A small network was shown many inputs. Here are its activations along a few directions, one row for each input.
Each table varies a few parts of the input and shows all the possible inputs, shuffled.
Descriptions start from the smaller parts, as in this example, which fits no table here: one of 2 separate values, together with either a single point or one of 9 places along a line or (one of 6 places along a line, together with one of 8 places around a ring).
Shared parts are said once, and a part with two or three values counts as separate values.

Other details of the inputs shift rows strongly along three fixed directions, in all tables alike. That doesn't count.

Table:
row 1: [ 18 -13  17  30   8 -44 -23 -12 -25 -54 -40   4]
row 2: [ 12  -5   2 -25  21  61  63  37 -13  63  61   6]
row 3: [-22 -35  -6   7  -9 -33 -31 -10 -53 -29 -34 -12]
row 4: [ 53 -25  18  40  31 -16  48  55 -23  19  53  61]
row 5: [-40  23 -35  20  27  10  36  16  43  63 102  57]
row 6: [-26  21 -24  21  51 -68 -38 -11  41 -10  20  38]
row 7: [ 31  54  27 -40  22  87  40 -20  45   1  -9 -45]
row 8: [-44  72 -35 -53 -18  42  17 -10  67  14  -9 -58]
row 9: [ 37 -41  64 -48 -59  39  22  -2 -71 -35 -48 -53]
row 10: [ 17  -1  19 -35  -8  61  63  52  -4  44  61  20]
row 11: [-62  -7 -44  61  -4 -80 -52 -27  -1 -21  22  41]
row 12: [-61 -11 -32   9  -1 -50 -68 -33 -18 -47 -45 -15]
row 13: [-25  40  24 -38  26  20 -55 -54  61 -14 -65 -49]
row 14: [ 56 -37  38  35  30  -7  15  62 -25  51  47  47]
row 15: [-63  52 -68  -5   8 -28   9  34  66  42  57  23]
row 16: [ 78 -45  92  -5 -22  50  18   3 -59 -22 -77 -41]
row 17: [ 66 -61  33  45  14 -56  18  37 -64  -9  27  36]
row 18: [ 18 -53  -3  31 -43 -69  28  60 -66   9  19  27]
row 19: [ 20   2  21 -42   3 119  82  26 -13  38  14 -32]
row 20: [-46  37 -12 -55 -36   4  -7 -36  34 -25 -54 -73]
row 21: [   2    2    3  -22  -12  -20  -63  -90   20  -67 -110  -48]
row 22: [-49  32 -47   1   2 -23 -39  15  33  -1  41  28]
row 23: [-46  55  -4 -81   0  42  -9 -31  59  14  12 -40]
row 24: [ -5  -2 -55  58   8 -90 -81 -26  13 -37 -25  46]
row 25: [ -4 -19   4  -8 -27  28 -21 -25 -48 -50 -65 -60]
row 26: [-13  32  14 -38  -5  71  43 -42  26  31  24 -40]
row 27: [ 61 -60  44  69   1 -25   0  61 -68   4  -7  53]
row 28: [-41  12   3 -35 -36  -7 -55 -43  -5 -64 -64 -48]
row 29: [-22  28 -38  34  13  31  34  18  32  49  87  43]
row 30: [-33  59 -38  31  59  -8 -41  22  85  43  50  53]
row 31: [-13 -13 -47  55  13 -99 -78 -28  10 -37 -33  53]
row 32: [ 37 -51  54  12 -60  43  33 -28 -83 -45 -55 -49]
row 33: [-52  47 -39 -42  -2 -14  10  -1  60  36  27 -21]
row 34: [ 79  -5  36 -48  12  89  74  -3  18  46  13 -20]
row 35: [ 81 -84  14  59  -6 -61  10  34 -72   1   4  68]
Each input here is: one of 5 places along a line, together with either one of 3 separate values or one of 4 places along a line.
- Changing only the place on the line of 5 turns row 34 into row 35. The same change can be made to row 26. Which row results? => row 5
- Change only the place on the line of 5 in row 23. List by row number the other rows that result. => row 9, row 10, row 22, row 28

Table:
row 36: [-13   2 -51  13  -1 -17  46  28  20  35  77  50]
row 37: [ 31  21  35  -8  14   0   2 -57  47 -21 -31 -27]
row 38: [-50  57 -57 -14   9 -36 -30  31  77  23  23  12]
row 39: [ 23   2  28  -1  -4 105  79  34 -23  40  28  -1]
row 40: [ 28 -70  25  20 -38 -79  -4  42 -93 -27 -11  12]
row 41: [-34  30  25 -71  28  78  26  -5  24  28  17 -38]
row 42: [ -4 -62   1  45 -44 -52 -38 -17 -88 -62 -31   0]
row 43: [-15  43 -42   4  22   1  17  86  57  68  84  55]
row 44: [ 51 -66  45  60  13 -47 -68  -2 -63 -53 -65  38]
row 45: [ -1  32 -13 -21 -16  38  58  -7  28  18   4 -18]
row 46: [ 95 -70  20  58  12 -65   3  26 -57 -23 -43  35]
row 47: [-33  26   7 -28  -4  71   8 -34  18  12 -15 -41]
row 48: [-80  62 -69  23  27 -12 -31  -8  66  22  43  32]
row 49: [ 11 -52 -13  42  -9  -4  27  43 -49  43  68  53]
row 50: [ 24 -63   1  57 -21 -23  16  39 -77  22  40  48]
row 51: [ 69 -47  48  75  24 -25   5  22 -41   3  28  57]
row 52: [-56 -26   5  10 -11 -65 -80 -17 -37 -54 -47 -18]
row 53: [ 53 -43  34  42   4 -67 -82 -30 -38 -57 -72  26]
row 54: [ 10 -29  27 -15 -19  82  42   0 -38  18   9 -25]
row 55: [  3  13   4 -47 -13  86  49 -19  14  31  23 -36]
row 56: [-63  21 -65 -13 -11 -54 -37 -51  52  -8   0  -4]
row 57: [ 50 -40  35  64   5 -76 -30 -23 -35 -45 -27  25]
row 58: [ -6  40  21 -62 -23  76   3   6  29   1 -43 -71]
row 59: [ 77 -33  18  33  24 -37  12  36  -1  29  25  81]
row 60: [  4  27  48  -3  36  50 -22 -60  38 -26 -37 -36]
row 61: [  0  19  18 -34 -42  58  15 -54 -21 -52 -61 -77]
row 62: [-37  44 -57  19  14  -5  20  14  48  42  61  39]
row 63: [-22  25 -48  37  23  23  45  53  18  56 109  67]
row 64: [ -6  23  35 -60 -37  44  -3 -21   3 -27 -62 -89]
row 65: [ 41  -6   7 -15 -34  50  90  12 -22   7  12 -18]
row 66: [ 37  31  45 -42  37  69 -23 -49  50  -4 -53 -22]
row 67: [-79  38 -37 -30  44 -28 -38  -5  47  25  52  17]
row 68: [  9   9  43 -40  -3 101  64  53  -2  44  25 -24]
row 69: [-58  20 -30  -8 -20 -80 -72 -19  21 -38 -39 -25]
row 70: [ -4 -24  28 -12 -35  68  14 -24 -48 -33 -36 -48]
row 71: [ 28 -20 -24  43 -14  -7  66  53 -38  26  73  53]
row 72: [ 22  39  42 -18  28  42  -9 -67  50 -19 -30 -42]
row 73: [-68  36 -44 -41  24 -70 -31 -21  56   5  21   3]
row 74: [-29 -22 -23  19 -43 -76 -63 -55 -32 -51 -60 -21]
row 75: [ 14 -31 -20  37  -7  -5  43  42 -41  26  76  54]
row 76: [ 13 -42  -1  55 -46 -61 -32  -8 -80 -55 -46   0]
row 77: [  9  16  36 -69  -8  67  47  10   3  22   5 -49]
row 78: [-68  54 -54 -22   7 -60 -29   6  79  13  19   7]
row 79: [-74  26 -38 -30  21 -78 -58 -30  35 -15   6  -5]
row 80: [-10  13  37 -43 -33  56 -17  -3  -7 -34 -83 -77]
row 81: [-54  41 -63  12  27  -6   3  10  58  63  83  49]
row 82: [-82  27 -28 -18  12 -52 -78 -21  32 -19  -5 -11]
row 83: [ -9   7  44 -80 -18  32  -9 -54 -20 -38 -64 -91]
row 84: [ 91 -69  25  70  20 -53 -23  22 -69 -33 -46  35]
row 85: [ 87   8  22 -12  50  64  60  21  28  43   1   8]
row 86: [-16  29 -32  29  72 -43 -82 -33  56 -21 -38  20]
row 87: [ 90 -23  67 -17   2  32   9 -20 -13 -20 -60 -11]
row 88: [ 55 -10  31 -40 -49  34  59  47 -20   3 -36 -45]
row 89: [-27  17 -55   9   5 -25  26  13  42  52  61  45]
row 90: [-76  31 -27  -6  -2 -53 -82 -19  29 -29 -29 -24]
row 91: [ 65 -19  42  14  48  62  20  12 -10   8 -33   3]
row 92: [ 32 -60  12  15 -22 -69  39  68 -60  12  37  39]
row 93: [-12 -14 -21  54  11  19  40  55 -26  27  76  59]
row 94: [-66  23 -59  -4 -13 -48 -51 -54  30 -38 -10 -10]
row 95: [ 28 -14   8 -36 -25  71  70   2  -8  37  29 -21]
- What is each input in this table made of? => one of 5 places along a line, together with either one of 3 separate values or one of 4 places along a line or one of 5 places around a ring
- Changing only the place on the line of 5 turns row 41 into row 67. The same change can be made to row 91. Which row results? => row 86
- Changing only the place on the line of 5 turns row 94 into row 75. The same change can be made to row 74. Which row results? => row 81
- Which other rows agree with row 36 in the place on the line of 5? List them by row number. => row 37, row 45, row 46, row 56, row 59, row 65, row 73, row 78, row 88, row 89, row 92
- Change only the place on the line of 4 in row 69. List by row number the other rows that result. => row 38, row 40, row 79
- Change only the place on the ring of 5 in row 47. List by row number the other rows that result. => row 39, row 54, row 70, row 93
